A small network was shown many inputs. Here are its activations along a few directions, one row for each input.
Each table varies a few parts of the input and shows all the possible inputs, shuffled.
A made-up example of a description, with smaller parts first: line(4) and (point or line(11) or (values(2) and ring(8))).
Shared parts are said once, and a part with two or three values counts as separate values.
In the rows, 128 means zero.

Other details of the inputs vary at random and push rows far along two fixed directions, the same in every table; ignore that.
To show where, the next rows are all for the same input, with only those details redrawn:
[103 125 137 145  52 120 183 105 107  92 191]
[178 147 162 141 184 143  92 116 139 199  83]
[149 155 181 163 108 145 192  70  99 137 105]
[119 101  92 110 122 106  53 179 161 148 204]

A family of inputs:
r1: [149 154 137 124 193 142  95 122 133 150  35]
r2: [110  79  86  99 138 105  55 167 162 118 179]
r3: [181 158 159 134 173 143  88 137 127 192  66]
r4: [ 74 132 117 122  79 124 196  96 115  63 161]
r5: [ 86 112  63  88 149 107  76 182 153 126 174]
r6: [ 97  98 134 147  62 138 190 109 108  77 180]
r7: [170 144 155 109 186 146 106 125 158 163  49]
r8: [ 76 156  88 135  62 120 193 122  74  76 142]
r9: [179 127 163 132 183 140 106 142 141 168  48]
r10: [103 125 137 145  52 120 183 105 107  92 191]
r11: [109  87  87  84 139 109  66 171 193 123 185]
r12: [172 131 157 136 181 160  96 140 128 177  56]
r13: [159 134 165 164 134 140 203  73  95 110  97]
r14: [141 143 169 144 113 143 187  80  91  99  66]
r15: [ 90 118  70  81 136 110  64 189 157 111 158]
r16: [ 87 123  59  82 139 107  73 202 141 118 156]
r17: [118 116 121 141  68 117 193 126  90  57 164]
r18: [149 143 141 130 204 141  99 101 145 159  51]
r19: [118  70  95 108 133 102  69 185 174 125 185]
r20: [ 74 144  91 142  72 118 196 103  86  84 159]
What is each input in this table made of?
Answer: values(2) and line(10)
The inputs of r15 and r4 match in every part but the values(2) part. If r7 is changed in the same way as r15 into r4, which row does it become?
Answer: r11
Which other rows does r5 become when the values(2) part takes its other values? List them by row number.
Answer: r16

A family of inputs:
r21: [133 158 139 136 177 156 160  60 114 131  43]
r22: [120  94 126  62 124 132  94 159 177 102 128]
r23: [129  99 159 166  92 127 212  78 129 102 157]
r24: [173 107 164 142 132 144 177 126  76  87  43]
r25: [162 182 116 125 230 126  56 163 153 185  64]
r26: [ 89 147 121 132 124 115 177  92 107  94 109]
r27: [147 150 123 119 165 149 108 138 113 195  75]
r28: [ 75 100  54 109  85  93  57 211 155 132 221]
r29: [115 152 148 148  60 124 173 104 102 112 164]
r30: [126 101 119 115  75 114 106 144 128  94 239]
r31: [ 78 160 118 146  96 125 205 102  99  76 124]
r32: [146 114 114 119 126 115  58 165 144 156 181]
r33: [172 102 163 144 179 143  79 122 167 197 117]
What is each input in this table made of?
Answer: values(2) or line(11)
Which other rows belong to the same alternative as r24? List them by row number.
Answer: r22

A family of inputs:
r34: [182 126 160 132 198 143  77 126 156 192  77]
r35: [194 137 183 140 202 151 101 108 149 193  49]
r36: [ 90 107  99 123  56 106 128 148 133  97 231]
r37: [121 110 129 140  68 119 146 142 113 102 182]
r38: [100 109  75  97 140 110  74 175 152 116 161]
r39: [144 154 200 175  86 151 248  38  82 103  98]
r40: [172 153 153 125 222 152 102 112 137 179  16]
r41: [121 136 166 165  64 135 223  68  92  93 149]
r42: [120 122  87 103 170 117  66 165 151 146 125]
r43: [143 163 202 180  82 154 252  36  76 114  98]
r44: [ 92  99  77  92 119 107  89 178 154  94 169]
r45: [143 149 109 108 200 131  59 153 147 183  78]
r46: [ 88 115  69 100 117 108  89 173 141 111 179]
r47: [ 82 112  82 113  67 108 138 168 109  68 181]
What is each input in this table made of?
Answer: values(2) and (point or line(6))
The inputs of r44 and r35 match in every part but the values(2) part. If r45 is changed in the same way as r44 into r35, which row does it become?
Answer: r36
Which other rows does r34 become when the values(2) part takes its other values? List them by row number.
Answer: r40
